A small network was shown many inputs. Here are its activations along a few directions, one row for each input.
Each table varies a few parts of the input and shows all the possible inputs, shuffled.
Descriptions start from the smaller parts, as in this example, which fits no table here: one of 2 separate values, together with either a single point or one of 9 places along a line or (one of 5 places around a ring, together with one of 6 places along a line).
Shared parts are said once, and a part with two or three values counts as separate values.
In the rows, zero is written as 128.

Rows:
r1: [118 149  78 157 233  69 116  84 176 130 118 105  89  42 139 202 115 192
  40]
r2: [145 102 116 111 120 167 128 158 117 130 159 164 104 147 155  93 124 133
 117]
r3: [165 150 157 142  92 124 137 111 121 139 146 122 140 144 119 116 138 124
 158]
r4: [142  96 104  75 117 112 118 140 139 123 123 147 119 162 148 108 127 127
 135]
r5: [155 147 159 114  99  92 136 133 133 151 139 116 144 132 115 111 128 123
 151]
r6: [183 194  94 145 181  49  90  82 184 169 159  97 126  30 155 159  88 206
  82]
r7: [139  97 104  98 137 149 107 125 142 125  98 137 150 148 146  95 119 106
 150]
r8: [157 106 103 103 128 136 103 142 137 127 104 132 138 172 153 113 135 109
 135]
r9: [ 84 102 137 132 132 112 156 133 126 116 106 113 112 135  95 161 155 124
 128]
r10: [147 150 157 120 111 122 126 116 149 153 126 116 161 113 126 107 133 101
 173]
r11: [ 91 114 142 153 111 126 154 134 107 105  99 128 110 148  94 173 141 121
 118]
r12: [150 150 165 148  99 144 148 140 116 151 185 136 128 117 125 100 127 133
 146]
r13: [ 81 122 135 169 123 156 155 151  90 120 131 138  99 139  86 151 150 131
 112]
r14: [144 152 158 156 100 156 137 126 109 118 189 126 151 116 110  92 132 148
 144]
r15: [126 159 163 109 107 121 112 106 138 163 132 117 172 122 138 124 113  87
 161]
r16: [ 72 115 143 129 135 124 146 137 138 116  79 126 129 119 103 163 137  97
 132]
r17: [130 108 101  95 128 162 100 114 142 127  99 126 154 141 157  95 107  83
 137]
r18: [157 166 154 142 102 141 141 123 101 134 150 131 129 135 124 108 129 137
 163]
r19: [ 90 105 137 151 154 119 153 129 123 102  95 104 140 142  98 161 142 101
 128]
r20: [180 143  40 115 195  72  67 100 181 152 132 127 108  56 177 155  84 203
  55]
r21: [161 142 148 139 117 108 128 114 133 138 139 100 173 135 118 111 126 107
 167]
r22: [133 117 112 124 114 171 118 150 110 115 150 166 113 165 157  76 146 149
 109]
r23: [141 116 116 106 113 145 105 147 107 113 127 161  92 167 154 101 122 130
 133]
r24: [145 101 103  87 110 130 126 151 127 121 125 143 115 158 161 108 122 124
 128]
r25: [ 85 117 137 158 140 149 165 132  85  94 114 124 111 130  94 151 131 134
 129]
r26: [ 73 119 143 153 111 156 150 159 100  93 144 140 109 114  95 155 146 141
  98]
r27: [ 61 118 149 127 147 143 134 118 127 132  89 113 140 125 116 168 140  83
 125]
The inputs of r11 and r24 match in every part but one. If r1 is changed in the same way as r11 into r24, which row does it become?
Answer: r20
What is each input in this table made of?
Answer: one of 3 separate values, together with either a single point or one of 8 places along a line
Which other rows does r16 become when the choice among 3 separate values takes its other values? List them by row number.
Answer: r7, r10
Which other rows agree with r14 in the choice among 3 separate values? List them by row number.
Answer: r3, r5, r6, r10, r12, r15, r18, r21

Rows:
r28: [ 89 138 125 150 141 145 137 137 128 121 144 132 104  88 120 159 135 146
  80]
r29: [183  98  85 101 162 105 104 110 143 127 131 124 126 140 153 105 121 152
 124]
r30: [148  86  94 104 141 112 122 138 126 114  99 127 113 166 128 135 128 141
 128]
r31: [163 170 112 144 131 128 104 113 141 140 175 138 117  91 153 112 105 183
  96]
r32: [166 176 132 129 128  86 105 101 165 165 143 110 158  92 141 122  98 144
 138]
r33: [168 134  82  96 145 117  76 111 163 145 131 136 138 116 176 105  98 151
 106]
r34: [ 95 114 194 127  30 211 170 183  56 105 161 173 130 200 105  70 165  71
 183]
r35: [128 131  90 103 169 137  86 115 152 150 112 141 126  98 175 129 114 120
 105]
r36: [ 88 121 149 153 143 104 155 118 124 114  92  99 140 123  91 161 131 109
 141]
r37: [ 80 111 131 155 143 128 159 151  99 105 131 136 100 122  98 150 140 147
 102]
r38: [175 134 115 143 143 108 132 122 123 128 177 129 106 117 128 114 131 186
 111]
r39: [129 181 137 146 144 116 110  91 164 155 116 109 146  79 146 154 116 119
 124]
r40: [100 127 215 113  20 171 169 169  88 124 126 144 169 205  97  83 159  36
 220]
r41: [ 95 143 144 146 147 120 136 106 147 136 107  96 144  86 110 166 124 104
 125]
r42: [181 149 135 133 129  68 129 107 161 143 140  98 147 124 122 133 127 154
 139]
r43: [140 116 124 150 134 122 152 140  96 115 144 129  92 137 102 140 135 170
 123]
r44: [122 171 118 153 149 149 112 114 135 141 152 141 105  77 154 141 124 156
  87]
r45: [ 96  97  95 106 166 142 111 128 141 126 101 128 124 108 141 145 123 108
  99]
r46: [ 90  80 100 115 156 126 128 139 125  99  83 130 120 149 125 145 131 116
 108]
r47: [103  80 167  79  43 202 144 181  80 111 119 172 149 228 129  61 156  38
 194]
r48: [148 132 143 144 123  90 147 116 131 124 105  95 134 143  96 157 129 136
 153]
The inputs of r38 and r29 match in every part but one. If r28 is changed in the same way as r38 into r29, which row does it become?
Answer: r45
What is each input in this table made of?
Answer: one of 3 separate values, together with either a single point or one of 6 places around a ring
Which other rows does r39 become when the choice among 3 separate values takes its other values? List them by row number.
Answer: r35, r44
Which other rows does r48 become when the place on the ring of 6 takes its other values? List them by row number.
Answer: r32, r36, r39, r41, r42

Rows:
r49: [157 172 140 159 120  95 123 117 142 145 152 119 133  88 131 148 121 169
 119]
r50: [107  87 155 113  74 152 163 167  93 107 106 139 128 195  95 112 156  88
 174]
r51: [133 105 107 126 164 125 128 113 125 106 133 137 102 127 144 123 125 160
  99]
r52: [133 146 102 134 165 104 110  89 158 137  99  99 135 101 144 154 109 142
 120]
r53: [161 151 136 154 147  90 132 105 146 132 158 106 138 105 131 129 127 162
 127]
r54: [117 131  91 115 165 102 108 115 166 135 111 103 139 100 141 149 104 132
 104]
r55: [125 135 103 142 145 135 119 131 129 115 132 142 108 120 141 138 115 163
  88]
r56: [147 152 130 144 143 103 130 115 147 151 168 124 134 103 116 118 122 152
 113]
r57: [ 89 108 176 124  83 170 159 164  96 122 111 144 128 170 109 118 165  66
 157]
r58: [121 120  91 120 174 102 112 108 162 131 120 113 149  97 143 140 113 129
 105]
r59: [116  82 159 116  78 137 158 164  77 107 104 130 134 197  82 113 135  97
 179]
r60: [130 125 110 134 146 136 119 114 114 116 124 145  93 112 143 135 129 167
  99]
r61: [129 151 107 130 165  92 104 100 168 141  97 111 140 101 149 153  97 139
 112]
r62: [161 170 141 157 129 105 125 105 135 148 146 111 123  92 125 141 128 169
 130]
r63: [207 117 128  60  57 174  84 145 114 154 156 172 155 191 183  33 127  89
 191]
r64: [ 93  99 167 112  80 162 157 166  99 110 114 145 128 189 104 121 170  77
 165]
r65: [143 120  98 119 185  90 106  98 162 138  95 101 133 108 146 153 113 128
 121]
r66: [113 119  94 122 153 143 119 146 130 117 139 140 102 123 133 126 118 154
  83]
r67: [149 161 127 135 127  99 128 125 145 142 158 117 126  93 121 139 123 149
 112]
r68: [ 86 134 181 145  73 178 151 142  94 120 123 132 142 132  96 128 139  67
 171]
r69: [ 80 128 182 129  81 178 163 145  95 124 123 132 142 158 105 120 146  69
 162]
r70: [121 103  91 125 159 145 120 144 120 117 145 152 106 115 133 127 132 149
  84]
What is each input in this table made of?
Answer: either a single point or one of 6 places along a line or (one of 3 separate values, together with one of 5 places around a ring)
List by row number the other inputs of the same sort as r68.
Answer: r50, r57, r59, r64, r69
Which other rows does r65 become when the place on the ring of 5 takes its other values? List them by row number.
Answer: r52, r54, r58, r61
Start at r67 and move only the place on the ring of 5, one step at a time. The first step leads to r49. Which rows follow, in order?
Answer: r62, r53, r56

Rows:
r71: [ 97 132  72 131 223  76  99  98 202 137 118  94 127  26 145 191 111 158
  33]
r72: [ 98 149  75 155 222  82 105  97 182 158 110  97 106  31 136 194 107 182
  44]
r73: [ 44  96 150 128  79 196 160 186  77  87 119 174 102 174 111 123 160 102
 114]
r74: [138 142 172 143  49 172 153 166  78 115 210 172 124 163 118  56 157 141
 155]
r75: [223  72  46  91 184  61 103 126 142 117 134 128  96 163 149 112 112 212
 101]
r76: [141 100 138  84  72 177 121 143 106 126 150 150 145 169 136  52 132  94
 178]
r77: [ 69 117 157 110 109 119 150 132 137 116  52 115 146 162 102 160 135  58
 167]
r78: [215 201  92 162 176  93  83  57 174 156 157 106 113  63 169 143  89 215
  92]
r79: [ 89 120 185 161 106 149 184 144  92 113 136 116 126 136  76 149 175  94
 156]
r80: [139  86 108  57  95 197  92 156 105 126 113 174 139 200 176  60 116  67
 158]
r81: [202 190  76 145 180  85  66  77 175 169 159 113 124  38 170 145  90 219
  92]
r82: [ 81 129 192 160  91 118 189 146  98 116 124 108 141 142  58 158 132  94
 156]
r83: [ 58  62 115  87 121 202 127 167  92  96  69 158 118 185 135 124 132  53
 131]
r84: [ 61  78 146 109  97 183 160 166  94 103 104 137 117 159  92 122 147  77
 147]
r85: [161 162 183 121  65 102 139 131 138 151 123 105 176 164 112  97 122  96
 202]
r86: [171 146 177 130  85 141 150 130 103 141 178 136 141 151 125  85 151 107
 184]
r87: [127 176  98 194 194  99 120  71 161 129 113  83  96  47 120 208 114 201
  64]
r88: [ 78 136 191 158  94 106 173 131 121 112  84  89 165 145  69 155 142  87
 173]
r89: [ 76  99 156 122 117 161 154 138  99 106  90 136 127 156 119 146 157  71
 145]
r90: [185 169  70 129 198  80  65  74 196 181 157 114 137  43 179 123  91 201
  75]
r91: [185 157  66  99 206  71  63  84 215 164 161 118 145  44 191 126  86 170
  60]
r92: [136 116 136 116  65 194 119 165  85 115 162 186 131 187 160  59 146 112
 145]
r93: [158 123 149  91  90 156 118 126 114 137 133 151 147 170 162  82 140  84
 174]
r94: [115 168  83 177 206  87 103  88 157 138 115  96 102  23 127 211 109 204
  62]
r95: [139  51  52 116 208  65 141 149 129  95  89 112  66 153 107 183 127 195
  70]
r96: [163 138 143  91  94 119 111 123 147 151  92 130 166 180 150 101 119  64
 195]
r97: [ 60 121 181 167  82 176 192 187  61  87 164 165  93 155  79 126 165 122
 122]
r98: [174 148 178 148  76 117 147 126 107 144 167 120 169 155 109  93 118 104
 188]
What is each input in this table made of?
Answer: one of 2 separate values, together with either a single point or one of 4 places along a line or one of 9 places around a ring
The inputs of r83 and r80 match in every part but the choice among 2 separate values. If r89 is changed in the same way as r83 into r80, which row does it become?
Answer: r93
Which other rows does r76 become when the choice among 2 separate values takes its other values? List them by row number.
Answer: r84

Rows:
r99: [ 39  64 167 126  91 171 176 174  78  80  75 139 138 196  84 133 176  45
 169]
r100: [ 57  76 168 125  72 186 178 180  64  82  92 144 118 198  81 131 166  68
 167]
r101: [129 173 166 169 112 114 149 119 117 137 159 113 127  97 102 141 129 156
 139]
r102: [136  82 153  66  58 185 124 154  96 122 115 156 165 218 142  44 136  45
 207]
r103: [117  83 163 102  58 192 159 181  70 105 148 167 124 209 116  70 165  80
 174]
r104: [ 96 108  66 136 228  71 116 105 174 122  85  95 103  65 125 209 108 169
  43]
r105: [205 140  46 110 191  88  65 100 175 160 148 132 112  91 184 121  85 202
  74]
r106: [146 131  62 142 207  94  98 106 153 131 143 120  88  67 146 164 104 216
  49]
r107: [150 182 165 152 111 125 137 114 136 155 171 122 136  94 127 121 135 134
 143]
r108: [118 125  65 147 217  86 110 101 160 122  98  99  89  62 130 202 108 195
  51]
r109: [171 183 156 119  99 112 102  98 176 170 142 110 183 108 153 106 118  99
 162]
r110: [ 73  91 168 123  65 206 162 183  61  95 135 170 119 194 108  97 164  75
 157]
r111: [183 189 160 134  89 102 120 108 143 157 164 125 152 120 142  94 119 144
 167]
r112: [131  98 152  91  50 201 129 176  82 125 140 182 143 218 146  54 145  61
 181]
r113: [198 131  51  87 197  84  57  79 191 157 123 115 137  84 190 116  80 166
  96]
r114: [178 136  54 128 199  88  85 102 164 136 147 132  97  83 166 143 102 212
  59]
r115: [ 99 163 172 183 127 108 168 107 127 119 119  94 131 105  84 171 131 127
 131]
r116: [ 78 151 170 164 132  91 167 117 138 128 102  88 141  95  79 186 134 109
 134]
What is each input in this table made of?
Answer: one of 3 separate values, together with one of 6 places along a line
The inputs of r101 and r110 match in every part but the choice among 3 separate values. If r107 is changed in the same way as r101 into r110, which row does it become?
Answer: r103
Which other rows does r104 become when the place on the line of 6 takes its other values? List them by row number.
Answer: r105, r106, r108, r113, r114
Which other rows does r102 become when the choice among 3 separate values takes its other values? List them by row number.
Answer: r109, r113
Which other rows does r108 become when the choice among 3 separate values takes its other values? List them by row number.
Answer: r100, r115
